Each row below holds a small network's activations on one input, seen along a few directions.
Each table varies a few parts of the input and shows all the possible inputs, shuffled.
Descriptions start from the smaller parts, as in this example, which fits no table here: one of 8 places around a ring, together with either a single point or (one of 2 separate values, together with one of 4 places along a line) or one of 9 places around a ring.
Shared parts are said once, and a part with two or three values counts as separate values.
(in the rows, 128 means zero)

Other details of the inputs shift rows strongly along two fixed directions, in all tables alike. That doesn't count.

Table:
row 1: [137 136 128 133 125  86 130  98  71 136  86  47 112]
row 2: [100 112 114  68 156  96 140 134 127 126 140 141 138]
row 3: [ 99 126 152  95 144 106 105 157 146 154 146 139 155]
row 4: [151 127 146 136 109 146 157 106 161 133 150 123 105]
row 5: [ 87 101 149 105 165 121 104 174 147 156 134 190 124]
row 6: [101 113 132  68 152 108 144 132 119 119 135 139 140]
row 7: [ 79 110 132  84 131 146 137 137 185 115 148 177 105]
row 8: [139  81 132 186 136 202 130 133 157 106 103 122  45]
row 9: [117  88 115 157 151 129 135 158 114  72 179 146  79]
row 10: [149 146 167 157  61 109  97 129  87 140  95  70 153]
row 11: [ 85 103 166 100 161 131 108 175 141 148 130 192 127]
row 12: [195 116 111 183  98 164 118 123 142 116 113 102  65]
row 13: [119 129 135  99 107 102  93 166 125 152 140 177 150]
row 14: [104 106 161 151 125 149 100 154 114 139 107 119 119]
row 15: [169 105 134 189  93 188 152 104 152 117 137  87  86]
row 16: [ 94 104 130  94 155 138  98 177 153 146 164 175 140]
row 17: [ 78 178 171 126  90  43  95 139  96 127 174  95 146]
row 18: [136  68 113 136 131 172 162 136 123 110 152 149 121]
row 19: [161 106  98 204 160 218 139 140 143  92 105 133 127]
row 20: [110 113 112  77 161 133 169 173 142 118 130 185 139]
row 21: [126  78  95 129 167 154 127 148 108 118 122 146  82]
row 22: [124 146  97 103 130 106 106 112 120 124 133 193 158]
row 23: [ 73 145 127 108 139 112 113  94 107 123 107 156 151]
row 24: [168  92  88 192 182 206 107 119 137 100 133 123 109]
row 25: [147 129 110 155 174 177 144 139 150 108 116 164 145]
row 26: [ 81  82 115  74 153 140 143 150 135 105 143 173 131]
row 27: [115 143 115  92 103 114 145 110 162 149 174 155 117]
row 28: [135 165 145 142 103  92 124  85 121 146  91  52  86]
row 29: [185  92  87 204 161 207 128 109 133 114 156 138 119]
row 30: [ 95 183 113 107 129  75 100  74  83 145 108 108 154]
row 31: [100 115  99  70 146 107 130 135 115 125 147 135 132]
row 32: [124 181 132 185 113  82 105  80  83  88 152  68 132]
row 33: [130 165 161 105  83  57  98 133 105 163 114 111 170]
row 34: [108  92 124 128 136 140 135 129  93 112 100 115 101]
row 35: [116 125 150 107 123 107 126 146 142 167 168 155 166]
row 36: [128 145 130 105 134 107 119 108 123 117 119 191 164]
row 37: [157 111 148 178 136 169 132 116 143 119  96  92  54]
row 38: [105 174 131 114  93  95 135  62  99 136 139 111 194]
row 39: [109 166 103  89 115 115 146 143 170 142 137 149 116]
row 40: [ 99 120 124  96 184 143 124 120 153 111 144 195 156]
row 41: [ 84 158 170  98  91  89 101 127 107 151 124  78 175]
row 42: [152 163 129 161  84 112 109  75  82 112  88  87 161]
row 43: [164 136 123 136 103  94 155  88  84 141 130  49 143]
row 44: [177 122 120 197 130 181 114 178 129 141 116  78 120]
row 45: [101 157 169 109  69  90 122 117 104 164 146  95 185]
row 46: [114 126 168 103 119 117 130 146 136 160 164 158 168]
row 47: [200 122 129 186 100 146 127 114 146 119 101  89  73]
row 48: [125 180 124 112 115  74 134  62 108 150 144 111 190]
row 49: [101 140 131  82 133 103 134 119 176 136 143 140 112]
row 50: [123 143 147  83 101 100 136 126 160 128 126 181 113]
row 51: [176 150 156 175 102 143 131  86 129 120  99  11  89]
row 52: [153 193  95 157 118 116 123  93  97 133 101  62 164]
row 53: [115 112 131  76 131 107 166 123 118 133 158 160 151]
row 54: [151  83 111 196 169 216 117 117 139  86 120 124 118]
row 55: [106 126 149 101 151 141 134 198 163 146 137 188 157]
row 56: [108 141 129  87 139 139 162 159 193 128 134 189 113]
row 57: [182 112  90 204 182 199 138 140 152 106 110 132 123]
row 58: [117 141 138 166 110 112 126 127 147  88 173 113  64]
row 59: [161 168 140 159 112 117 137  58  94 133 126  72 172]
row 60: [ 92 129 108  79 125 118 163 156 123 118 120 151 151]
row 61: [167 153 177 152  80 100 101 129  91 146  96  72 151]
row 62: [165 107 104 160 157 152 115 123 139 108 119 184 131]
row 63: [146 125  85 125 138 139 150 155 113 123 120 110 123]
row 64: [183  82  91 177 169 187 161 169 136 106 110 112  96]
row 65: [155 101  97 132 125 139 149 120 103 130 155 110 123]
row 66: [151 162 147 143  50 106 126  91 118 122  93  72 109]
row 67: [114 187 150 104 103  71 123 150 121 171 114  88 181]
row 68: [125  93  91  81 136 118 130 159 121 117 142 205 120]
row 69: [ 90 133 118  93 121 149 159 159 190 121 133 187 114]
row 70: [181  75 125 200 137 203 115 163 138 142 162 122 111]
row 71: [106 143 119 125 164 107 113  96 116 133 109 147 139]
row 72: [165  97 165 183 146 180 106 155 130 128 120  77 118]
row 73: [125 115 130  73 123  94 142 140 109 118 121 177 139]
row 74: [ 88 118 139 107 132 151 130 198 160 139 135 185 158]
row 75: [112 163 118  91 124 105 156 141 181 142 128 150 121]
row 76: [127 113 113  78 126  84 138 140 115 125 125 174 136]
row 77: [157 136 131 143 104 127 152  97 158 143 148 101 106]
row 78: [135 138 146 128 122  96 135  98  64 129  83  50 114]
row 79: [146 167 124 151 136 105 111  69 103 127 108  53 159]
row 80: [133 107 108 130 144 167 124 135 176 120 149 136  77]
row 81: [127 106 127 155 185 167 119 116 128 111 109 168 115]
row 82: [ 85 142 120  85 127 104 121 122 150 145 132 159  87]
row 83: [115 146 132  84  72  69 134 109  75 121 102 108 155]
row 84: [124 124 142 151 129 130  89 148 103 155 115  98 114]
Description of these inputs: one of 4 separate values, together with either a single point or (one of 4 places along a line, together with one of 5 separate values).
The inputs of row 69 and row 74 match in every part but the choice among 4 separate values. If row 56 is changed in the same way as row 69 into row 74, which row does it become?
> row 55
The inputs of row 3 and row 2 match in every part but the choice among 4 separate values. If row 44 is changed in the same way as row 3 into row 2, which row does it become?
> row 63
The inputs of row 36 and row 61 match in every part but the choice among 4 separate values. If row 42 is changed in the same way as row 36 into row 61, which row does it become?
> row 10
Which other rows does row 6 become when the choice among 4 separate values takes its other values? List them by row number.
> row 40, row 51, row 72
Which other rows does row 34 become when the choice among 4 separate values takes its other values? List them by row number.
> row 8, row 14, row 23
Which other rows does row 64 become when the choice among 5 separate values takes its other values? List them by row number.
> row 1, row 2, row 43, row 76
Which other rows does row 79 become when the place on the line of 4 takes its other values? List them by row number.
> row 24, row 40, row 54
Which other rows does row 16 become when the choice among 5 separate values takes its other values? List them by row number.
> row 13, row 44, row 70, row 84
